Each row below holds a small network's activations on one record, seen along a few directions.
Each row is followed by the record's values for the fields RUMIB, RIVIG, RAGAD, ZAZ, SOBO.
The largest differences between rows may come from other fields.
In the rows, 500 means zero.
Random noise pushes rows far along 18 fixed directions. That doesn't count. These rows show it; they differ only by the noise:
[553 572 643 492 516 266 532 525 530 306 647 435 512 554 697 558 396 526
 410 408 627 383 354 564 679 514 700 585 633 492 446 466]
[441 373 222 647 396 520 594 690 424 548 634 287 543 463 460 683 500 450
 508 410 577 582 652 367 328 679 494 695 299 494 472 633]
[731 510 244 519 580 468 471 589 330 304 313 449 484 408 605 637 704 415
 492 404 431 269 528 435 446 692 523 554 593 431 341 465]
[532 554 564 474 568 418 381 306 480 468 606 428 455 633 790 501 498 599
 482 353 462 502 351 541 681 388 492 355 518 494 384 535]
[596 415 579 395 420 480 707 655 523 339 453 379 330 364 409 626 737 361
 389 406 552 573 493 443 567 541 619 643 483 354 507 661]
[887 447 676 632 655 626 534 538 357 698 612 454 363 746 707 647 656 561
 496 650 438 676 499 222 690 395 525 533 458 286 629 463]
[790 224 432 618 422 528 411 509 480 519 792 560 165 553 425 305 448 353
 702 462 317 435 291 605 297 452 524 366 585 562 444 498]
[710 136 471 516 410 676 480 493 580 680 708 456 188 588 362 496 595 427
 684 481 418 690 520 304 391 449 442 509 190 387 523 713]
[385 329 395 424 496 393 409 565 566 445 552 576 649 433 479 465 510 427
 610 414 495 308 523 688 536 773 510 543 435 658 365 522]
[485 463 516 619 387 316 643 289 580 248 410 313 457 318 657 676 731 484
 320 220 310 440 383 500 503 251 422 311 389 604 520 606]
[314 271 508 524 592 589 314 547 503 629 925 399 167 760 399 313 202 572
 664 505 348 427 479 481 271 555 574 566 596 478 713 692]
[388 473 595 433 474 459 440 446 504 389 431 592 476 442 435 508 500 490
 463 509 429 217 644 446 439 627 507 592 313 621 528 506]
[438 375 776 670 267 493 649 366 579 642 461 645 410 549 542 353 236 696
 501 568 273 500 461 210 262 167 573 518 605 520 641 344]
[337 445 667 530 494 441 312 418 689 396 515 514 323 494 446 244 389 680
 620 458 521 564 616 393 388 341 475 461 609 320 522 363]
[429 349 317 502 510 459 501 422 636 468 199 347 645 333 536 628 637 574
 558 526 319 472 652 581 481 507 392 444 439 376 577 472]
[517 516 617 430 449 416 366 402 569 486 625 520 366 582 488 444 234 532
 542 555 617 443 531 498 442 596 557 631 239 511 436 524]
[402 178 479 632 286 305 636 758 469 323 468 371 466 348 691 478 646 715
 407 294 488 288 408 248 530 413 592 624 532 387 340 453]
[571 536 606 543 417 378 542 405 650 492 605 590 484 552 414 488 321 507
 579 533 506 586 314 577 358 346 603 637 558 587 612 442]
[684 708 258 397 494 451 387 312 682 459 445 687 581 540 337 500 440 454
 582 452 622 580 333 587 410 421 593 610 455 469 295 480]
[497 693 468 742 643 401 437 342 563 527 516 375 478 559 627 433 233 536
 402 507 417 663 557 568 373 470 486 325 624 393 508 409]

[750 305 419 690 577 420 597 591 766 491 370 332 514 360 385 552 371 426
 600 740 485 636 670 550 409 523 546 456 599 187 698 335]
<RUMIB:vem RIVIG:rapu RAGAD:fesi ZAZ:diten SOBO:koraf>
[311 470 656 313 744 502 328 478 495 417 604 603 487 633 448 593 730 563
 585 536 350 295 440 555 658 506 518 664 499 653 806 628]
<RUMIB:vem RIVIG:meb RAGAD:vak ZAZ:mik SOBO:koraf>
[265 264 373 434 273 628 677 780 426 510 547 398 632 352 439 484 579 454
 609 431 521 454 617 539 493 591 524 505 753 544 511 493]
<RUMIB:vem RIVIG:rapu RAGAD:fivon ZAZ:mik SOBO:koraf>
[601 436 667 485 425 696 627 338 504 571 796 689 533 684 626 551 418 274
 628 329 509 585 572 246 611 414 631 300 755 649 445 589]
<RUMIB:kat RIVIG:rapu RAGAD:vak ZAZ:mik SOBO:koraf>
[482 459 667 350 590 456 505 328 561 452 345 465 483 451 604 618 600 423
 554 474 380 591 471 622 551 583 370 413 414 617 559 729]
<RUMIB:kat RIVIG:rapu RAGAD:pogu ZAZ:mik SOBO:sovi>
[371 491 450 811 527 366 553 679 651 305 650 385 613 373 321 589 541 467
 414 457 645 530 771 375 428 456 555 556 511 413 686 380]
<RUMIB:kat RIVIG:meb RAGAD:fesi ZAZ:mik SOBO:sovi>
[585 260 491 191 467 448 485 648 407 435 648 305 486 519 730 640 485 336
 736 293 792 590 388 609 720 867 489 611 445 549 260 777]
<RUMIB:kat RIVIG:pumem RAGAD:mozi ZAZ:diten SOBO:koraf>
[722 781 361 475 471 618 484 519 275 480 562 284 262 573 509 590 385 483
 385 607 662 594 485 443 440 399 575 607 465 299 465 505]
<RUMIB:vem RIVIG:pumem RAGAD:bavib ZAZ:mik SOBO:koraf>
[490 764 438 267 686 472 398 506 402 294 199 441 469 551 533 639 633 715
 375 574 549 287 469 380 556 491 592 780 527 307 555 528]
<RUMIB:vem RIVIG:rapu RAGAD:fesi ZAZ:mik SOBO:koraf>
[257 517 582 512 490 473 533 524 569 474 361 475 482 378 473 325 738 571
 427 286 484 728 460 557 509 449 339 382 530 500 390 540]
<RUMIB:vem RIVIG:pumem RAGAD:mozi ZAZ:diten SOBO:sovi>
[526 375 179 434 486 529 201 405 436 446 409 605 660 523 634 513 741 702
 736 385 493 211 441 402 585 404 317 438 381 564 281 378]
<RUMIB:kat RIVIG:rapu RAGAD:pogu ZAZ:diten SOBO:koraf>
[548 587 217 723 692 566 398 713 287 427 474 454 387 516 466 399 239 434
 424 558 395 100 841 330 167 925 589 533 753 403 478 343]
<RUMIB:vem RIVIG:pumem RAGAD:bavib ZAZ:mik SOBO:koraf>
[576 410 462 548 331 453 676 518 517 511 445 574 643 447 561 691 577 466
 479 375 520 459 513 272 480 582 546 626 228 633 350 607]
<RUMIB:vem RIVIG:meb RAGAD:vak ZAZ:diten SOBO:koraf>
[364 595 536 273 579 431 283 397 553 283 266 316 395 501 628 530 330 683
 606 487 613 376 692 429 458 659 483 655 456 303 495 560]
<RUMIB:kat RIVIG:pumem RAGAD:mozi ZAZ:mik SOBO:koraf>
[702 514 460 400 624 522 511 423 578 527 444 440 351 497 369 647 585 328
 486 541 444 707 401 586 471 530 470 560 326 410 608 688]
<RUMIB:kat RIVIG:meb RAGAD:fesi ZAZ:mik SOBO:koraf>
[286 492 521 490 457 443 377 415 576 385 659 356 478 500 580 449 467 620
 637 405 548 558 485 664 506 386 418 388 556 566 567 506]
<RUMIB:vem RIVIG:rapu RAGAD:fivon ZAZ:mik SOBO:koraf>
[902 428 391 554 497 780 436 512 277 666 621 487 288 650 535 476 483 447
 587 727 423 437 553 421 522 419 510 317 509 331 480 383]
<RUMIB:vem RIVIG:rapu RAGAD:fesi ZAZ:diten SOBO:koraf>
[377 542 774 487 419 504 507 564 376 445 660 674 486 479 453 392 455 327
 563 409 561 415 591 537 425 736 479 557 585 845 503 436]
<RUMIB:kat RIVIG:meb RAGAD:fivon ZAZ:diten SOBO:sovi>
[315 127 527 488 546 492 458 552 495 575 490 471 587 477 505 587 650 612
 651 564 241 286 470 536 501 453 365 540 448 672 821 547]
<RUMIB:kat RIVIG:pumem RAGAD:bavib ZAZ:diten SOBO:sovi>
[347 471 525 482 623 405 441 475 427 435 413 324 544 552 700 620 313 632
 657 481 326 303 510 541 315 632 446 639 789 617 778 465]
<RUMIB:kat RIVIG:pumem RAGAD:bavib ZAZ:diten SOBO:koraf>
[551 469 407 364 496 482 501 387 606 428 432 350 453 490 469 731 515 503
 524 464 536 451 545 423 462 523 492 640 285 415 631 670]
<RUMIB:kat RIVIG:meb RAGAD:fivon ZAZ:mik SOBO:koraf>
[696 431 327 618 425 496 456 754 325 365 836 275 266 433 368 508 687 412
 517 571 605 385 400 749 492 489 469 522 371 486 549 428]
<RUMIB:vem RIVIG:rapu RAGAD:fivon ZAZ:diten SOBO:koraf>
[573 432 430 462 727 446 601 512 494 443 309 417 420 434 527 660 566 271
 372 327 305 478 472 459 400 826 495 481 507 504 493 824]
<RUMIB:kat RIVIG:meb RAGAD:fesi ZAZ:diten SOBO:sovi>
[419 403 392 490 714 540 374 494 733 613 546 598 537 564 298 378 706 497
 639 372 471 792 426 520 498 484 392 474 530 427 478 623]
<RUMIB:kat RIVIG:rapu RAGAD:vak ZAZ:diten SOBO:koraf>
[589 614 385 688 508 536 516 671 155 393 534 288 306 438 574 491 873 537
 350 421 454 577 305 587 495 312 373 395 575 483 485 480]
<RUMIB:vem RIVIG:pumem RAGAD:mozi ZAZ:diten SOBO:sovi>
[218 629 454 430 621 449 501 548 667 482 570 466 612 514 326 461 299 465
 595 432 551 664 537 707 378 590 562 608 871 504 675 519]
<RUMIB:kat RIVIG:pumem RAGAD:bavib ZAZ:diten SOBO:koraf>
[473 417 544 601 467 304 437 606 459 343 528 399 378 341 512 430 619 581
 389 562 495 371 424 704 573 500 427 481 259 512 460 416]
<RUMIB:kat RIVIG:rapu RAGAD:vak ZAZ:mik SOBO:koraf>
[353 602 617 400 628 412 443 576 430 277 572 401 411 506 644 415 373 482
 363 407 580 309 579 532 625 685 627 426 712 425 407 541]
<RUMIB:vem RIVIG:rapu RAGAD:fesi ZAZ:mik SOBO:koraf>
[416 628 347 209 469 673 306 243 531 439 586 444 430 655 551 494 496 623
 572 447 522 338 520 570 668 307 575 355 569 390 415 600]
<RUMIB:vem RIVIG:rapu RAGAD:fivon ZAZ:mik SOBO:sovi>
[570 401 567 549 646 399 417 594 479 407 413 628 496 477 490 483 689 499
 534 459 408 266 439 429 432 688 398 570 426 649 508 504]
<RUMIB:vem RIVIG:meb RAGAD:pogu ZAZ:diten SOBO:sovi>
[747 309 873 623 635 462 565 621 522 641 468 649 235 449 461 298 411 269
 397 652 358 580 526 514 456 789 444 373 384 510 506 486]
<RUMIB:kat RIVIG:pumem RAGAD:bavib ZAZ:diten SOBO:koraf>
[430 543 700 572 393 448 572 580 444 656 517 699 576 475 585 298 542 555
 458 384 571 770 421 465 583 533 452 509 482 589 237 371]
<RUMIB:kat RIVIG:meb RAGAD:fesi ZAZ:mik SOBO:koraf>
[308 473 348 675 497 407 426 567 521 358 602 559 548 370 349 365 458 394
 420 308 506 309 630 483 307 708 427 410 415 698 345 501]
<RUMIB:kat RIVIG:rapu RAGAD:vak ZAZ:mik SOBO:koraf>

Which values does each new row have?
[344 504 541 317 306 492 594 647 242 541 510 531 483 554 727 444 472 697
 382 320 615 413 250 341 604 512 612 739 503 559 173 623]
<RUMIB:kat RIVIG:pumem RAGAD:bavib ZAZ:mik SOBO:koraf>
[723 564 764 507 775 449 366 182 783 519 292 814 563 615 481 508 509 469
 676 523 390 607 502 339 392 521 351 443 449 641 631 488]
<RUMIB:vem RIVIG:rapu RAGAD:fivon ZAZ:mik SOBO:sovi>
[532 323 258 460 343 549 536 477 336 664 535 383 548 557 705 552 180 520
 553 596 328 277 415 593 448 532 598 468 587 507 439 496]
<RUMIB:kat RIVIG:meb RAGAD:fesi ZAZ:mik SOBO:koraf>
[483 686 465 724 607 244 293 608 445 385 613 459 550 405 461 375 387 500
 486 551 676 539 430 850 373 659 347 510 390 669 443 300]
<RUMIB:kat RIVIG:pumem RAGAD:bavib ZAZ:diten SOBO:sovi>
[632 557 383 812 587 486 389 414 620 365 732 410 407 558 476 543 557 441
 489 247 650 627 675 183 374 420 388 308 275 444 406 577]
<RUMIB:vem RIVIG:pumem RAGAD:mozi ZAZ:diten SOBO:sovi>
[447 653 628 313 657 461 313 427 615 284 290 601 402 424 403 392 619 552
 546 491 566 452 594 527 503 597 432 526 489 411 472 468]
<RUMIB:vem RIVIG:rapu RAGAD:fivon ZAZ:mik SOBO:koraf>
[404 439 509 763 739 448 374 377 676 548 499 580 747 594 439 582 354 513
 657 618 281 294 752 476 248 681 334 471 402 766 849 417]
<RUMIB:vem RIVIG:pumem RAGAD:mozi ZAZ:diten SOBO:sovi>
[607 374 639 662 441 574 729 646 352 785 564 421 555 553 612 586 555 551
 529 673 379 708 391 543 536 440 416 506 514 572 722 431]
<RUMIB:vem RIVIG:rapu RAGAD:fivon ZAZ:diten SOBO:koraf>
[651 719 348 747 696 415 431 601 418 424 374 331 411 501 564 501 502 639
 379 570 516 542 491 443 373 497 473 557 587 225 511 365]
<RUMIB:kat RIVIG:meb RAGAD:fivon ZAZ:diten SOBO:koraf>
[573 748 602 633 586 498 516 395 455 527 371 587 596 618 584 590 438 616
 371 600 489 481 559 299 485 409 508 562 465 510 593 387]
<RUMIB:kat RIVIG:pumem RAGAD:mozi ZAZ:mik SOBO:sovi>
[264 624 400 461 569 547 502 612 516 611 350 704 377 594 226 255 410 693
 289 497 389 406 321 312 241 493 626 743 567 416 437 653]
<RUMIB:kat RIVIG:rapu RAGAD:pogu ZAZ:diten SOBO:sovi>
[449 483 445 379 188 584 643 560 305 584 583 526 672 531 567 550 426 530
 542 483 591 351 395 524 534 439 559 576 536 700 417 457]
<RUMIB:vem RIVIG:pumem RAGAD:mozi ZAZ:diten SOBO:sovi>
[520 712 527 722 617 470 310 389 518 480 733 525 391 624 433 415 537 551
 480 427 567 726 407 464 424 222 420 426 482 498 551 404]
<RUMIB:kat RIVIG:meb RAGAD:fesi ZAZ:diten SOBO:sovi>
[461 451 547 640 482 396 483 374 507 474 488 464 568 403 446 544 458 475
 582 621 288 435 455 752 336 343 369 418 569 716 840 322]
<RUMIB:kat RIVIG:meb RAGAD:fesi ZAZ:mik SOBO:sovi>
[686 700 315 428 853 516 402 589 456 519 258 313 456 489 581 512 357 377
 412 681 536 671 634 706 599 862 589 457 740  73 425 475]
<RUMIB:kat RIVIG:meb RAGAD:fesi ZAZ:mik SOBO:koraf>
[598 369 588 533 435 424 511 654 363 427 570 353 230 435 599 447 522 518
 456 544 470 454 390 589 481 542 516 528 419 480 460 566]
<RUMIB:vem RIVIG:pumem RAGAD:bavib ZAZ:mik SOBO:sovi>
